A small network was shown many inputs. Here are its activations along a few directions, one row for each input.
Each table varies a few parts of the input and shows all the possible inputs, shuffled.
A made-up example of a description, with smaller parts first: one of 4 places along a line, together with either a single point or one of 9 places around a ring or (one of 3 separate values, together with one of 5 places around a ring).
Shared parts are said once, and a part with two or three values counts as separate values.
In the rows, zero is written as 128.

Other details of the inputs vary at random and push rows far along two fixed directions, the same in every table; ignore that.

Table:
row 1: [ 67 137  84 100 155  57 183 139 148 126 137]
row 2: [149  91 127 165 113 178  58 117 136 120 117]
row 3: [140 134 135 154 110 183  61 111 132 137 105]
row 4: [146 136 120 146  84 184  56  73 132 167 116]
row 5: [139 161  56  92  62 125 147  84 145 148 158]
row 6: [124 160 151 127 152  89 222 173 134 108 158]
row 7: [155  88 148 148 116 144  55 105 100 134 124]
row 8: [148 106 176 138 180 145 118 162 136 103  98]
row 9: [138 151 134 117 144 100 187 152 129 104 140]
row 10: [ 75 120 152 156 180 117  80 156 136 155  82]
row 11: [137 147  60 103  72 145 122  92 143 117 149]
row 12: [120 150 163 108 158  90 235 173 113 111 142]
row 13: [144 121  90 140 101  97 142 114 130 114 190]
row 14: [ 63 115  45 103  86  83 136  94 124 140 149]
row 15: [127 134  81 106  67 147 138  98 125 123 141]
row 16: [136  95 186 139 167 150 125 161 109 112  95]
row 17: [132 148 206 121 176 150 141 149 106 162  86]
row 18: [163 112 187 140 180 122  96 150 124 123 118]
Description of these inputs: one of 3 separate values, together with either a single point or one of 5 places along a line.
The inputs of row 3 and row 11 match in every part but the choice among 3 separate values. If row 10 is changed in the same way as row 3 into row 11, which row does it become?
Answer: row 1
Start at row 18 and move only the place on the line of 5, one step at a time. The first step leads to row 8. Which rows follow, in order?
Answer: row 9, row 11, row 5
List by row number the other rows that have the choice among 3 separate values in common with row 7.
Answer: row 12, row 14, row 15, row 16, row 17

Table:
row 19: [138 117 127 140 127 143  95 128 131 118 123]
row 20: [114 123 156 124 162 100 153 152 124 130 123]
row 21: [115 128  35 120  56 122 104  79 145 134 166]
row 22: [109 139 112 120 132  91 164 142 139 123 154]
row 23: [134 129 124 132 130 145 106 128 142 125 116]
row 24: [131 128 131 125 143 131 141 143 138 113 128]
row 25: [127 130 138 139 139 147  90 119 132 140  96]
row 26: [129 118 135 128 136 122 126 135 128 120 125]
row 27: [123 122  49 101  68 114 146  94 144 114 171]
row 28: [160 122 187 147 156 162  62 125 107 154  94]
row 29: [149 138 141 135 108 166 109 121 126 126 111]
row 30: [142 131 138 127 105 168 106 111 117 134 113]
row 31: [104 138 105 122 122  98 157 132 135 127 149]
row 32: [112 120  46 110  60 103 136  84 130 130 168]
row 33: [125 133 141 129 148 120 155 152 132 108 129]
row 34: [128 141 133 138 103 161  99 111 120 147 116]
row 35: [103 135 142 107 155  76 218 162 114 119 145]
row 36: [168 135 132 130 117 146 115 119 126 119 133]
row 37: [123 135 170 138 164 109 183 168 133 132 140]
row 38: [114 121 133 117 145 117 138 132 127 134 127]
row 39: [112 134 130 121 141 117 144 132 128 140 112]
row 40: [136 111 168 142 155 145  99 138 108 124  99]
row 41: [108 123  46 104  65 111 141  86 132 133 161]
row 42: [129 127 114 129 120 142  89 110 140 139 114]
row 43: [104 152 103 106 133  83 195 146 148 128 151]
row 44: [175 119 118 149  91 183  17  72 120 148 118]
row 45: [114 134 129 122 140 121 148 134 132 124 126]
row 46: [120 130 136 124 147 126 130 135 133 124 125]
row 47: [130 123 145 123 146 110 153 146 117 113 132]
row 48: [133 127 128 130  96 166  85  98 110 153 115]
row 49: [132 127 150 135 146 127 143 151 119 108 123]
row 50: [120 140 181 124 187  85 190 180 121 112 126]
row 51: [106 137  40 116  62 112 136  88 143 130 162]
row 52: [103 144 134  98 158  79 214 160 137 128 139]
row 53: [135 126 141 131 140 121 142 149 122 107 132]
row 54: [119 130 150 128 153 112 149 148 117 120 127]
row 55: [133 131 123 138 125 151 105 126 135 125 107]
row 56: [164 129 150 128 131 151 106 121 117 130 122]
row 57: [143 102 165 153 140 161  76 124 117 150 111]
row 58: [129 119 187 159 173 140  75 150 114 141  92]
row 59: [131 120 120 123 124 141 103 118 139 133 115]
row 60: [121 125 134 121 140 114 154 140 126 115 131]
row 61: [113 147 135 110 156  97 222 171 138 100 143]
row 62: [142 136 137 134 105 167  89 105 122 141 111]
row 63: [109 139 136 101 157  94 219 162 133 108 142]
row 64: [134 116 171 150 162 147  70 136 124 134  96]
row 65: [153 106 165 158 141 165  75 124 127 140 112]
row 66: [115 129  46 123  60 107 128  94 127 131 166]
row 67: [149 140  25 117  25 127 103  56 133 140 186]
row 68: [152 103 168 152 141 163  93 131 125 132 113]
row 69: [104 149  95 118 118 105 160 126 142 133 138]
row 70: [132 107 157 141 148 135  85 127 106 142 105]
row 71: [118 132 130 126 140 114 141 135 129 122 131]
row 72: [118 135 133 116 143 119 159 141 135 123 121]
row 73: [158 111 173 159 152 162 100 141 134 124 112]
What is each input in this table made of?
Answer: one of 5 places along a line, together with either one of 3 separate values or (one of 2 separate values, together with one of 4 places along a line)
The inputs of row 24 and row 27 match in every part but the place on the line of 5. If row 36 is changed in the same way as row 24 into row 27, which row does it become?
Answer: row 56
Which other rows does row 46 become when the choice among 2 separate values takes its other values? List them by row number.
Answer: row 45
Which other rows does row 42 become when the place on the line of 4 takes its other values? List them by row number.
Answer: row 46, row 50, row 64

Table:
row 74: [132 111 193 161 190 149  99 170 140 116  90]
row 75: [132 127 105 133 112 145  67  92 138 158 115]
row 76: [137 104 137 155 121 123 100 122 118 131 143]
row 77: [182 134 137 123  86 188 113  99 113 129 132]
row 78: [184 147 237 151 176 185 123 163 122 132  94]
row 79: [125 118 127 100 146  83 193 148 125 101 154]
row 80: [112 140 142  93 150 101 169 134 126 138 125]
row 81: [144 105 108 149 118 141  77 115 141 120 128]
row 82: [153 102 120 150 129 139  68 113 133 132 131]
row 83: [138  97 110 133 119 136  94 116 126 111 120]
row 84: [115 138 162 127 167  70 219 173 114 107 166]
row 85: [100 163 131 116 155  96 190 154 132 128 127]
row 86: [145 113 129 138 138 126  98 128 123 118 133]
row 87: [133  96 182 148 175 157  88 156 123 118  83]
row 88: [122 133 125 122 150  85 186 164 135  93 147]
row 89: [111 132  91 136  93 171  57  91 139 147 108]
row 90: [110 157 132 105 144 102 163 138 132 137 135]
row 91: [115 130  36 115  45 115 118  78 130 152 167]
row 92: [ 95 153 140  97 162  86 218 162 128 126 121]
row 93: [108 118  96 127  89 167  71  86 131 145 101]
row 94: [185 158 228 141 167 178 136 161 113 122  94]
row 95: [116 127  20 110  43 101 161 101 150  97 194]
row 96: [118 114 108 128  88 146  80  92 111 158 113]
row 97: [116 117  49 103  65  73 202 105 118 109 205]
row 98: [117 131 177 145 158 146  86 137 106 155  88]
row 99: [124 129 100 141 107 149  68  95 138 151 108]
row 100: [ 90 161 133 111 163 100 212 163 151 126 133]
What is each input in this table made of?
Answer: one of 3 separate values, together with either a single point or (one of 2 separate values, together with one of 4 places along a line)
The inputs of row 80 and row 90 match in every part but the choice among 3 separate values. If row 92 is changed in the same way as row 80 into row 90, which row does it become?
Answer: row 85
List by row number the other rows that have the choice among 3 separate values in common with row 76.
Answer: row 74, row 75, row 78, row 81, row 82, row 91, row 99, row 100
